Each row below holds a small network's activations on one input, seen along a few directions.
In each table, some parts of the input vary, and every possible input appears once, in random order.
A made-up example of a description, with smaller parts first: one of 8 places around a ring, together with either a single point or (one of 2 separate values, together with one of 4 places along a line) or one of 9 places around a ring.
Shared parts are said once, and a part with two or three values counts as separate values.

Rows:
r1: [  8   9  -9  17  15 -14 -12   1 -14 -11   4 -14  -2  19  15]
r2: [-42 -16  49   0 -13  12  35  10  19  10  18   5  31  -6  12]
r3: [ 17 -24 -16  13   4   8   4   4   7   9  14   2  -9  -2  22]
r4: [  2  -2   4  19  12   1 -15 -16  -8  -7 -22 -19  -5  17  -1]
r5: [ -2  29  -7   5   9 -16   0   6  -1  -5  -5  -8 -13   3  -1]
r6: [  3  29  -6 -14   4 -27  -9  -6  -3  11  -3 -13   1  -2  -3]
r7: [  4   8  -6  -5  -1   6 -22 -15 -17 -14 -13 -11 -13  12  -9]
r8: [ 18 -28  -2  16   0  27   0 -11   8  -1  -6   8  -3  -2   3]
r9: [ 10  -7 -16   3   1  -1  18  22  15   5   7  10 -10 -18  -6]
r10: [ -4  19  -7 -17   0 -11 -15 -13 -13  -9  -8   5  -6   3 -14]
r11: [ 18 -23 -14  -5 -12  16  -6   0  -2 -12  -2  13  -4  -3 -11]
r12: [  9 -13 -12 -18  -9   1   1   2   2  -1   1  24  -4 -14 -19]
r13: [-60  17  54  -5  -2   1  16  10   0  10   1 -17  34  19  16]
r14: [ 19   2 -12 -10  -9  -4   6   6   8  14  15  16   1 -27  -4]
Question: The inputs of r9 and r5 match in every part but one. If r12 is changed in the same way as r9 into r5, which row does it become?
Answer: r10
Question: Describe the family of inputs behind these rows.
Answer: one of 2 separate values, together with either a single point or one of 6 places around a ring
Question: Which other rows does r8 become when the choice among 2 separate values takes its other values? List them by row number.
Answer: r4

Rows:
r15: [-19   1  15  -7  -3  -7  22  19  11  14  19   8  17 -13   6]
r16: [ 24   9 -29  13  16 -11 -17  -3 -16 -16  -2  -6 -20  15   8]
r17: [  7  25 -23 -22  -2 -15 -29 -12 -19 -12 -13   0 -18   8 -23]
r18: [ 30   2 -31   1   0  -9   5   8  13   4   0   6 -23 -21 -13]
r19: [ 21 -30  -8   3  -2   9  13  10  12  13  18  13   0 -18  20]
r20: [-29  11  25  17   5   1  17  16   4  -2   1 -13  19  15  23]
r21: [ -6   3  15  17   9   7 -23 -24 -18 -12 -15 -20  10  25   3]
r22: [-18 -33  26   7  -5  29  12   0   4   1   5   8  17   4   5]
r23: [ 17 -47  -2   2  -9  26   4  -7   8   9   6  17  -2 -11   6]
r24: [ 14 -17 -10 -13  -9  -2  16  14  15  19  22  11  -4 -27   5]
r25: [ 36 -13 -28  18   9   5   5   4  13  -3  -5   6 -25 -12   1]
r26: [ -7  35   3  -2   9 -28  -5   1  -8   3   3 -20   9   5   0]
r27: [ 16  26 -31  -5   7 -24 -16   5 -14  -8   3  -7 -21   6  -9]
r28: [-13  35  12 -19  -1 -20 -20 -17 -14  -2 -12 -11  12   9 -14]
r29: [-43  25  33 -17 -13  -3   8   6   1   3  -8  -7  14   7 -10]
r30: [ 29 -28 -22  17   1  25  -9 -13   5  -5 -16   8 -25  -3 -14]
r31: [ -1  19   7  17  17 -11  -6  -3 -12  -6   0 -25  11  15  17]
r32: [-35  -7  33  16  -3  19   5  -5  -1 -10 -10 -10  15  24   9]
r33: [-24  -2  24 -24 -13   1  13   2   6   8   6  14  19 -12  -8]
r34: [-15 -14  18   7   5  11  22  16   9   5  18   7  20  -2  20]
r35: [ 18  -7 -21  12   7   8 -35 -19 -23 -21 -15  -4 -18  24  -7]
r36: [  9 -19  -3 -27 -16   3   6  -5   9  14   8  20  -1 -25  -6]
r37: [ 23  -1 -24 -12  -7  -2  -4  -8   8   2 -18  14 -23 -21 -27]
r38: [-33  27  22   0  -3 -14  16  19   6   5   7 -11  18   6   7]
Question: The inputs of r23 and r21 match in every part but one. If r36 is changed in the same way as r23 into r21, which row does it become?
Answer: r28
Question: Describe the family of inputs behind these rows.
Answer: one of 4 places along a line, together with one of 6 places around a ring
Question: Which other rows does r30 become when the place on the line of 4 takes its other values? List them by row number.
Answer: r18, r25, r37

Rows:
r39: [-13 -10  18 -23 -13   2   6  -3   1  11   9   8  16  -9   2]
r40: [-17  23  20   2   5  -8  -1 -10   1   0 -18 -13  12   4 -10]
r41: [-28  16  13  -4   1   0  -8   1 -14 -13  -7  -6   3  20  -6]
r42: [  0   1   4  19  10  -1   3   7  -2  -2   8 -17   8  10  22]
r43: [-14  -8  23  -3 -10  10  14  -6  16   9 -10   2   8 -10 -10]
r44: [ 34  -5 -47   0  -1   2 -24  -4 -10 -14 -11   9 -39   2 -19]
r45: [  3 -20   8  15   5  14  11   7   6   3  12   3  12  -2  20]
r46: [ -5  15   0 -10   3 -20   4   9  -1   9  15   0   8  -3  13]
r47: [-13 -11  -1   1  -4  13  16  20   8  -1  10  13  -6   0   0]
r48: [ 51 -16 -39  14   8   5 -27 -16 -12  -9  -8   0 -25   1  -2]
r49: [-24 -15  16 -10 -13  21   7   5   2  -3  -1   9   0   5  -6]
r50: [ -7  20   4  13   5 -15  14   6  14   6  -6  -9   0  -2   1]
r51: [ 46   0 -42 -13   1 -14 -25 -14 -10  -1  -1  12 -24 -11 -13]
r52: [ -9 -23  23   3  -7  22   4  -6   1   1   2  -3  17   3  12]
r53: [ -3  -3   7   7  -1   1  22   8  22  11   1   3   3 -17  -5]
r54: [-19  13  -3   6   1  -6   7  18   0  -7   5  -1  -9  15   4]
r55: [-12   5  20  11   9  -1 -10 -11 -13  -7  -3 -16  19  20  10]
r56: [  0  -8   3 -15  -3  -5  12  12   6  14  21  11  11 -18   7]
r57: [-14  22  14 -18  -2 -17 -10  -5 -15   1   4  -7  19   6   2]
r58: [ 45   2 -39   4   6  -3 -17 -18   1  -5 -21   4 -32 -15 -23]
Question: The inputs of r49 and r52 match in every part but one. If r47 is changed in the same way as r49 into r52, which row does it become?
Answer: r45
Question: Describe the family of inputs behind these rows.
Answer: one of 4 separate values, together with either a single point or one of 4 places along a line
Question: Which other rows agree with r40 in the choice among 4 separate values? List them by row number.
Answer: r43, r50, r53, r58
Question: Which other rows does r46 become when the place on the line of 4 takes its other values? List them by row number.
Answer: r39, r56, r57
